A small network was shown many inputs. Here are its activations along a few directions, one row for each input.
In each table, some parts of the input vary, and every possible input appears once, in random order.
A made-up example of a description, with smaller parts first: line(4) and (point or ring(11) or (values(3) and ring(8))).
Shared parts are said once, and a part with two or three values counts as separate values.
In the rows, zero is written as 128.

Other details of the inputs vary at random and push rows far along two fixed directions, the same in every table; ignore that.

A family of inputs:
r1: [118 118 146 113 113 171 159 136 151 104 117 100 100 118 129]
r2: [115  52 136 122 158 120 148 146 240 177 130  81 123  75  73]
r3: [137  72  99 108 181  51 144 143 168 183 135 118 138  88 113]
r4: [155 127 119 122 130  60 132 141  80 172 122 170 153 145 148]
r5: [130 162 131 130 121 183 118 111 103  88 119 135 111 151 130]
r6: [116  62 115 114 154 114 142 142 207 162 120  87 117  77  82]
r7: [127 161 144 124 106 171 122 116 102  87 109 127 105 145 145]
r8: [119 131 191 151  71 220 135 119 165  92 116  81  99 143 101]
r9: [110  60 123 104 158 139 154 150 199 162 112  83 105  59 105]
r10: [133  62 104 101 149  84 177 157 156 168 130 122 138 107 113]
r11: [150 150 103 109 149  85 148 139  71 117 132 174 145 159 167]
r12: [142  93  76  85 184  43 154 151  99 207 117 158 144  92 147]
r13: [117  75 120 119 145 138 137 137 194 156 123  85 112  79  74]
r14: [113 101 116 112 160 145 133 137 174 139 121 104 111  87  93]
r15: [115 145 157 130 108 217 138 116 144  67 116  99 102 148 117]
r16: [123 118 159 145 107 167 118 128 176 138 119  89 105 103  87]
r17: [ 43 103 113 141 113 199 142 117 199 118 146  78 128  92 113]
r18: [120  90 158 132 102 183 160 142 195 120 126  94 117 127  90]
r19: [140 151 148 141  98 158 116 120 112 102 123 143 133 168 124]
r20: [ 80 160 142 172  70 157 112 101 116 110 156 127 148 134 147]
r21: [143 157 155 146  92 158 111 117  99 121 122 135 119 153 126]
r22: [131 160 147 120 112 164 132 119  96  90 117 124 111 149 153]
r23: [145 126 136 127 124 119 138 134 115 135 131 145 148 155 128]
r24: [155  80  99 114 170  15 140 162 112 216 129 161 163 100 138]
r25: [143 155 145 143 102 165 110 116 107 111 128 143 129 162 119]
r26: [139 144 109 107 158  71 113 132  96 139 123 152 126 116 157]
r27: [155 123 101 124 152  72 120 135  90 143 133 155 148 135 146]
r28: [ 98 175 113 165  95 112 106 104  77 114 166 168 179 158 165]
r29: [130 141 168 158  93 207 105 118 159  82 126 103 113 145 105]
r30: [114  61 151 129 143 121 146 144 229 178 125  72 108  72  80]
r31: [145 143 128 139 131 117 106 129 121 138 133 142 137 137 114]
r32: [ 71 146 100 132 117 123 124 115 109 130 151 130 147 112 169]
r33: [145 152 115 110 165  64 114 127  91 136 135 152 126 123 168]
r34: [146 187 125 131 151 108  97 112  79  87 139 158 126 162 164]
r35: [145 190 124 124 133 115  93 116  60 104 127 157 118 143 162]
r36: [ 91  92  58 124 153  33 147 132 111 194 163 155 188  99 155]
r37: [145 133  99 115 167  89 124 137  93 131 128 159 142 130 153]
r38: [139 153 136 138 103 172 112 108 103  96 124 128 114 156 122]
r39: [138 148 136 133 102 156 119 115 102  91 121 133 121 161 129]
r40: [141 169 160 155  98 140  94 116 118 105 124 127 115 149 129]
r41: [107 135 155 133 101 235 132 113 167  67 106  90  91 136 102]
r42: [155 164 128 130 117 114 123 118  59  98 132 156 140 180 156]
r43: [138 109 146 128 110 113 155 147 133 147 127 128 130 134 126]
r44: [144 186 117 129 143 111  95 115  75  87 128 165 129 159 159]
r45: [153 137 112 130 149  62 109 134 110 153 133 164 155 140 134]
Description of these inputs: line(5) and (point or line(8)).
The inputs of r13 and r31 match in every part but the line(5) part. If r39 is changed in the same way as r13 into r31, which row does it become?
Answer: r19
The inputs of r21 and r5 match in every part but the line(5) part. If r43 is changed in the same way as r21 into r5, which row does it become?
Answer: r11
Change only the line(8) part in r35. List by row number the other rows that result.
Answer: r1, r7, r9, r12, r22, r26, r33
Change only the line(5) part in r24. List by row number the other rows that result.
Answer: r9, r27, r29, r37

A family of inputs:
r46: [129 130 164 153 110 139 122 128 167 126 133 111 118 139 111]
r47: [138 179 136 150 104 133 116 125  78  81 144 143 126 169 166]
r48: [141  99 148 145 132  99 132 133 171 159 144 111 132 113 105]
r49: [111 103 114 119 127 143 158 121 146 112 131 123 132 129 126]
r50: [194 140 150  98 157 154 123 133 124  74  89 123  80 157 108]
r51: [109  79 145 129 103 202 151 133 190 136 122  93 119 119  88]
r52: [140 203 178 162  69 175  96 108  70  68 125 136 127 185 162]
r53: [112 118 123 118 122 123 152 126 115 132 126 134 127 115 158]
r54: [138 135 151 158 103 144 110 119 151 109 128 124 130 157 105]
r55: [ 90 131 139 136 108 225 123 116 179  86 127  94 106 108  98]
r56: [119 180 107 123 121 115 108 113  65 113 135 160 133 138 158]
r57: [130 137  83 116 164  78 136 134  72 153 134 177 169 134 155]
r58: [117 219 142 153 111 169  79  88  78  40 153 129 112 167 175]
r59: [100  87 145 136 106 174 145 142 183 127 119  78 103  88 112]
r60: [130 187 110 123 140  82 116 122  65 102 152 170 142 153 183]
r61: [129 177 115 127 133  89 121 120  47 114 130 167 149 146 189]
r62: [100  95  84 111 173 108 131 137 156 168 128 132 140  90 120]
r63: [131 123 156 138 110 130 137 137 164 131 139 113 126 129 112]
r64: [121 184 107 128 141  83  95 116  58 115 132 168 137 141 193]
r65: [120 131 175 168  84 220 106 115 186 104 119  99 110 140  77]
r66: [181 181 181 112 117 215 101 117  95  53  80 113  50 164 107]
r67: [105 113 114 123 139 140 148 125 147 110 128 116 138 123 120]
r68: [121 103  93 113 147 112 157 131 115 155 131 157 148 120 137]
r69: [122 147  89 115 166  53 105 123  76 148 143 156 147 107 183]
r70: [149 129 114 114 138  59 147 142  82 157 145 165 155 158 168]
r71: [128  90 127 129 134 132 145 145 153 166 124 125 151 120  99]
r72: [ 88  97 125 120 127 176 143 125 201 102 131  87 115  96  94]
r73: [ 92  77  82 103 170 102 136 132 168 186 132  99 126  55 109]
r74: [124 164 149 162  78 204 110 111 120  44 132 111 111 170 127]
r75: [186  72 130  69 202  93 168 168 180 160  90 102  83  91  99]
r76: [159 134 110 129 138  65 120 141  88 168 139 184 169 146 134]
r77: [121 166 110 119 134  87 115 125  76 121 136 161 140 125 180]
r78: [153  86 115 135 150  54 129 136 148 176 141 139 161 119 104]
r79: [139  98 111 116 133  64 140 147 129 199 128 145 150 106 110]
r80: [128 168 171 165  73 184  95 106 128 105 119 117 108 156 105]
r81: [213 134 111  82 198  76 124 154  69 141  93 179 113 148 131]
r82: [ 92 110 117 128 141 171 117 111 182  95 139  84 113 101 108]
r83: [134  93 116 116 128 104 150 137 132 144 134 137 149 146 126]
r84: [131  59 115 116 145  79 156 155 190 182 133 120 152  99  87]
r85: [ 80  91 119 124 141 174 134 122 212 111 124  80 109  93  95]
r86: [110 175 119 133 139 123 110 115 109  97 141 136 121 142 165]
r87: [131 154 113 120 134  93 147 123  76 117 144 163 141 154 178]
r88: [148 183 163 151  84 127  99 119  83 102 132 152 134 162 155]
r89: [115  93 107 125 125 124 145 144 139 162 123 112 124  97 112]
r90: [117  91  84 100 148  81 169 135 114 186 125 145 143  98 136]
r91: [137 110 112 118 135  76 142 142 103 187 124 144 156 125 124]
r92: [109 132  98 125 155 138 105 117 128 126 141 128 135 107 131]
r93: [121  92 177 154  98 165 121 124 200 140 125  76 108  94  87]
r94: [128 117 161 156  92 168 112 113 168 139 126  92 112 113  80]
r95: [125  65 134 128 140  78 143 152 187 203 117 112 135  81 104]
r96: [146 172 113 149 113 130 105 125  56 101 136 170 145 170 157]
r97: [114  45 105  97 139  95 174 154 168 215 121 112 138  86 100]
r98: [121 162 180 148  61 208 116 110 115  74 124 108 105 164 146]
r99: [ 82 100 130 122 119 187 152 124 175 131 115  81 110  88  95]
r100: [134 107 131 123 142  82 152 148 134 162 137 131 150 131 131]
r101: [172 166 128 158 123  88  89 116  68 139 145 180 162 168 137]
r102: [116 149  76 112 161  61 112 124  73 162 131 167 144 120 162]
r103: [191 118 149  84 169 119 135 151 127 126  79 120  79 114 125]
r104: [113 113 167 147  90 206 134 122 184  88 123  82 120 145  86]
r105: [104 186 162 149  96 205 122 104 118  46 135 106 108 159 147]
The inputs of r88 and r76 match in every part but one. If r93 is changed in the same way as r88 into r76, which row does it become?
Answer: r101
The inputs of r68 and r53 match in every part but one. If r55 is changed in the same way as r68 into r53, which row does it become?
Answer: r77
What is each input in this table made of?
Answer: ring(5) and (point or line(11))
Start at r71 and move only the ring(5) part, one step at a time. The first step leads to r104. Which rows follow, in order?
Answer: r100, r52, r91
Which other rows agree with r94 in the ring(5) part? List them by row number.
Answer: r56, r66, r73, r79, r80, r89, r90, r91, r97, r99, r102
Start at r58 and move only the line(11) part, one step at a time. The first step leads to r86. Which rows follow, in order?
Answer: r60, r105, r87, r47, r70, r100, r63, r46, r48
Change only the line(11) part in r85. List by row number the other rows that result.
Answer: r49, r54, r67, r72, r74, r78, r82, r83, r84, r104

A family of inputs:
r106: [124 186 146 140  88 157 116 106  71  83 129 138 120 168 170]
r107: [132 130 155 159  98 159 107 119 155 109 130 110 122 138 100]
r108: [152 194 168 166  69 184 100  97  79  59 141 152 138 209 137]
r109: [ 90  70 131 116 130 166 165 139 199 145 118  84 116  79 109]
r110: [198 110 111  77 188  62 152 161  86 156  97 165 113 139 138]
r111: [132  99  62  99 193   7 134 148  97 192 143 168 163  92 159]
r112: [150 119  84 117 171  21 121 140  76 195 138 177 165 114 153]
r113: [ 92  67 114 113 136 154 166 139 190 139 124  87 118  80 106]
r114: [126 170 123 133 133 113 101 119  91 114 137 148 132 137 165]
r115: [106 112 166 147  99 173 127 127 192 132 123  79  99 102  86]
r116: [ 99 139 128 133 133 175 117 116 156  96 138 100 110 112 119]
r117: [108 165 162 146  94 184 103 101 134  86 129 100  98 130 135]
r118: [118 127 145 139  98 181 133 120 133 113 124 112 120 132 119]
r119: [135 147 163 164  97 174 101 110 151  99 135 112 126 157  98]
r120: [132  69 118 123 128 100 156 150 166 174 129 121 148 117 103]
r121: [138 186 158 149  74 153 115 115  77  93 131 144 126 177 150]
r122: [121 154 100 120 142 115 136 124  83 111 142 153 143 146 160]
r123: [ 79  76 109 111 155 164 141 128 218 137 123  81 110  67  85]
r124: [197 170 150 108 158 121 103 131  81  90  94 142  94 159 130]
r125: [151 133 116 128 129  66 136 143  83 162 134 175 164 151 154]
r126: [120 139  75 103 160  78 138 131  80 137 133 170 157 141 161]
r127: [115  54 133 124 144 110 148 153 218 194 125  98 132  69  80]
The inputs of r116 and r122 match in every part but one. If r124 is changed in the same way as r116 into r122, which row does it become?
Answer: r110
What is each input in this table made of?
Answer: values(2) and (point or line(10))
Change only the values(2) part in r127. List by row number the other rows that result.
Answer: r125
